Each row below holds a small network's activations on one input, seen along a few directions.
In each table, some parts of the input vary, and every possible input appears once, in random order.
A made-up example of a description, with smaller parts first: one of 4 places along a line, together with either a single point or (one of 2 separate values, together with one of 5 places around a ring) or one of 11 places along a line.
Shared parts are said once, and a part with two or three values counts as separate values.
In the rows, 128 means zero.

Other details of the inputs vary at random and push rows far along two fixed directions, the same in every table; ignore that.

Table:
x1: [ 79  73 124 106  63 122 102  94 115  99 158  98]
x2: [133 191 131  62 118 191 155 103 166 136  74 184]
x3: [190 160 158 168 207 165 190 190  82 173 104 145]
x4: [ 64  14 144  93  38  65  88  92 142  75 170  58]
x5: [ 98 191  92 113 114 121  92  96 182 102 109 176]
x6: [202 175 153 118 155 215 167 132 113 200  90 174]
x7: [177 193 136 169 178 186 164 136  52 170 112 146]
x8: [106 171  81 111 121 112  95  82 172 125 136 139]
x9: [169  14 164 202 152  75 146 193  36 136 195  26]
x10: [ 59  54 126  79  50 102  97 108 153  53 149 105]
x11: [103 196 131  89 174 159 130  94 172 121  67 169]
x12: [200  46 144 223 155  77 168 239  89 181 167  87]
x13: [ 79 111  91 125  90  62  67 112 155  92 167 107]
x14: [ 78 203 123  91 135 148 119  85 155  80  86 177]
x15: [184 127 120 172 170 121 138 164 136 178 134 130]
Description of these inputs: one of 3 separate values, together with one of 5 places around a ring.
Question: Changing only the choice among 3 separate values turns x10 into x14. The same change can be made to x6. Which row results?
Answer: x11
Question: Change only the place on the ring of 5 in x5. List by row number the other rows that result.
Answer: x8, x12, x13, x15

Table:
x16: [176 138 126 188 183 116 141 191  74 163 152 123]
x17: [116 109 115 115  63 112 110 105 154 134 129 129]
x18: [ 65  91 125 107  79  96  82 101 120  85 170 110]
x19: [150 195 118  91 141 193 120  57 138 179  98 156]
x20: [189  85 156 160 126 140 188 191  89 169 120 124]
x21: [168 213 108 142 158 144 147 127 176 166  81 191]
x22: [107 180 124  93 164 119 101  87 198 132 104 144]
x23: [123  75 110 133  78 114 104 136 122 117 172 105]
x24: [112 109 161  74 136 153 136 106 152 131 108 116]
x25: [ 86 170 133  98 132 154 141  88 135  86  85 142]
x26: [108 171 109 153 166  94 126 116 141 109 115 126]
x27: [200 121 119 198 174 122 146 206  97 163 155 126]
x28: [ 49  82 146  80  89 109 109 126 134  54 142 112]
x29: [127  24 151 129  92 102 128 189 108  93 165  83]
x30: [145 156 119 159 139 151 141  96  82 140 123 131]
Question: Describe the family of inputs behind these rows.
Answer: one of 3 separate values, together with either a single point or one of 4 places along a line
Question: Change only the choice among 3 separate values in x28. List by row number the other rows that result.
Answer: x16, x18
Question: Change only the place on the line of 4 in x16. List by row number the other rows that result.
Answer: x21, x26, x27
